A small network was shown many inputs. Here are its activations along a few directions, one row for each input.
In each table, some parts of the input vary, and every possible input appears once, in random order.
Descriptions start from the smaller parts, as in this example, which fits no table here: one of 4 places along a line, together with either a single point or (one of 2 separate values, together with one of 5 places around a ring) or one of 11 places along a line.
Shared parts are said once, and a part with two or three values counts as separate values.

Other details of the inputs vary at random and push rows far along three fixed directions, the same in every table; ignore that.

Table:
x1: [ 41   7   9 -38  24  62  -4  10 -49  -7  28]
x2: [-21  -8 -16 -20 -16 -21  17  -8  40 -17 -52]
x3: [ -8 -23 -25  51  -8 -49  17   0  39  12   0]
x4: [ 43 -14   1  21  15  -4  34  32 -28  -7  47]
x5: [ 48  -5  22  19  17  13   1  44 -40  20  74]
x6: [ -7 -15 -14  30   8 -16 -18  -3  22  28  16]
x7: [ -9 -10  -5  30  -3 -18 -11   0  24  34  16]
x8: [ 43 -14  17  20  30  13  -1  41 -42  18  81]
x9: [-11  -1   1  33 -12 -17  -8  10  27  34  14]
x10: [-15   7  11  26   3   3 -52  21   4  61  43]
x11: [ 35  11  13 -36  14  65  -1  13 -45  -8  25]
x12: [-11   4 -12 -29  19  44 -54 -26  -2  29  -3]
x13: [ 13  15 -19 -17  11  21  69  12 -18 -52 -28]
x14: [-15 -16  -9  49 -25 -38  26   7  40  13   3]
x15: [ 25 -14 -27  -8  11   8  67   2 -13 -55 -12]
x16: [ -1  -2  11  23  10   7 -53   7   8  59  42]
x17: [-30  16 -18 -26   4  31 -11 -21  12   6 -41]
x18: [-11  -6  12  40 -19 -81  12  -5  24 -10  -4]
x19: [ -4  -2  12  26  -5  10 -51  15   7  55  41]
x20: [ 29   4  -7 -30  -1  41  37   6 -32 -35  -2]
x21: [ -9 -23 -22  45 -17 -48  21   0  34  13   5]
x22: [-10 -24 -27  45  -6 -45  14  -2  34  11   3]
x23: [-26  23  -1 -31   8  51 -52 -14  -2  34  -8]
x24: [-12 -14  30  25 -14 -44 -16  -4  13  11  -3]
x25: [-26  18   8 -28  -2 -10 -33 -39   4 -29 -35]
x26: [ 29   8  30 -36   2  13  22   6 -49 -44  -4]
x27: [ 26   8 -16 -20  -8  21  69  10 -15 -53 -24]
x28: [-17   1 -23 -26  -2  24 -12 -35  16   4 -33]
x29: [-25  21   2 -28  18  51 -49 -13   0  35 -12]
x30: [ 15  22  -7 -35  20  47  37  12 -34 -33 -12]
x31: [ 39 -10  39  22  -7 -40  36  38 -42 -25  42]
x32: [-14   9   6 -53   4  36 -62  -7   4  24 -19]
x33: [ 37   9  50 -46  18  44 -23   9 -62 -19  11]
x34: [-32  16 -14 -27   5  32  -7 -23  14   8 -39]
x35: [-29  20   8 -35  -1  -4 -36 -42   0 -28 -34]
x36: [-22  10  -1 -17 -16 -35   6 -39  16 -34 -49]
x37: [ 34 -20   2  44 -13 -34  80  39  -8 -23  38]
x38: [ 32  -8 -29 -13   5   9  64   3 -18 -54 -17]
x39: [-10 -19 -18  30   5 -18 -19  -1  19  26  19]
x40: [-28   8  -6  -8 -16 -42   4 -36  16 -47 -45]
x41: [-33  14 -37  -8  -5   3  21 -18  26 -16 -56]
x42: [ 42 -15  44  19  -1 -29  26  35 -39 -23  33]
x43: [-11   0  40   9  -5 -22 -55   1  -9  36  26]
x44: [-10  -6   9  40 -22 -83  11  -4  21 -11  -3]
x45: [ -4   6  16  27   1   7 -50  17  11  59  39]
x46: [-33   9 -30  -7 -14   2  26 -20  31 -16 -52]
x47: [-22  -7 -15 -27 -16 -16  15 -11  36 -15 -50]
x48: [-14  13   1 -27   1  56 -54 -19   4  29  -9]
Each input here is: one of 3 separate values, together with either a single point or one of 4 places along a line or one of 11 places along a line.
The inputs of x47 and x2 match in every part but the choice among 3 separate values. If x37 is changed in the same way as x47 into x2, which row does it become?
Answer: x11
The inputs of x4 and x38 match in every part but the choice among 3 separate values. If x8 is changed in the same way as x4 into x38, which row does it become?
Answer: x39
Which other rows does x48 become when the place on the line of 11 takes its other values? List them by row number.
Answer: x1, x3, x6, x11, x13, x15, x16, x29, x45, x46
Which other rows does x41 become when the choice among 3 separate values takes its other values? List them by row number.
Answer: x13, x30

Table:
x49: [-20 -14 -12  39 -23 -34  11   5  39  19 -11]
x50: [ 12  13  38 -12   3  14 -32  -2 -29   2  15]
x51: [ 21 -11  16  -9   6  12 -22  11 -15  20  25]
x52: [-26  15 -16 -29   2  30   7 -17  16  -3 -42]
x53: [-32   9  -8   8   5  14 -42 -22  17  39   0]
x54: [-10  -4 -23 -19   3   2   5 -35   7 -23 -33]
x55: [ 18  -6  25  54  -8 -68  47  24  -7 -30  32]
x56: [ 31  -4  -5 -26   4   8  41   5 -19 -45   2]
x57: [-16 -23  -9  30 -18 -40   4  -1  37  12 -11]
x58: [-25  -6 -14  38 -21 -35  17  -1  44  17  -2]
x59: [  9  10   9  -3  19  13 -20  23 -15  20  22]
x60: [ 22   1  -2 -30  16  18  39  14 -24 -43  -9]
x61: [-18 -16 -14  31 -16 -47   3  -4  39   7  -1]
x62: [ 23   3   2 -18  -2  33  47  14 -19 -24  -6]
x63: [ -9   5 -28  -4   2  -4  20 -20   5 -25 -31]
x64: [ 13  -1   9  12   5  17 -13  13 -16  19  29]
x65: [-15   4 -15 -11  -7  23  12 -25  13  -6 -33]
x66: [  6   6   2  10  14  14 -15  11 -20  12  31]
x67: [  8   9  36 -20  -3  12 -32   9 -29  11  13]
x68: [ 17  11  19 -31   7   1  41  17 -37 -48 -11]
x69: [-17   2  -6   8  -1   5 -46 -17  14  35  -4]
x70: [-11  -2 -16 -31   5   4  11 -19  15 -21 -41]
x71: [ 17 -10  24  47 -20 -71  46  34  -2 -22  35]
x72: [ 15   9   6   0   7  11 -22  16 -14  15  31]
x73: [-22  10 -21 -18  -1  11  12 -10  17 -11 -41]
x74: [-33  10  -8  -2  -6  13 -59 -18  29  42  -4]
x75: [ 17   1  11   3   3  13 -20  20 -14  24  23]
x76: [ 18 -10  12   6   8   8 -17   7 -17  13  29]
x77: [-14   1 -24 -22   4  10   0 -34   5 -24 -36]
x78: [ 21 -11  13  -2  10  11 -23   1 -18  16  30]
Describe the family of inputs behind these rows.
Answer: one of 5 separate values, together with either a single point or one of 5 places along a line
Which other rows agree with x73 in the choice among 5 separate values? List them by row number.
Answer: x52, x59, x60, x68, x70
Which other rows agree with x66 in the choice among 5 separate values? List them by row number.
Answer: x53, x54, x55, x63, x77
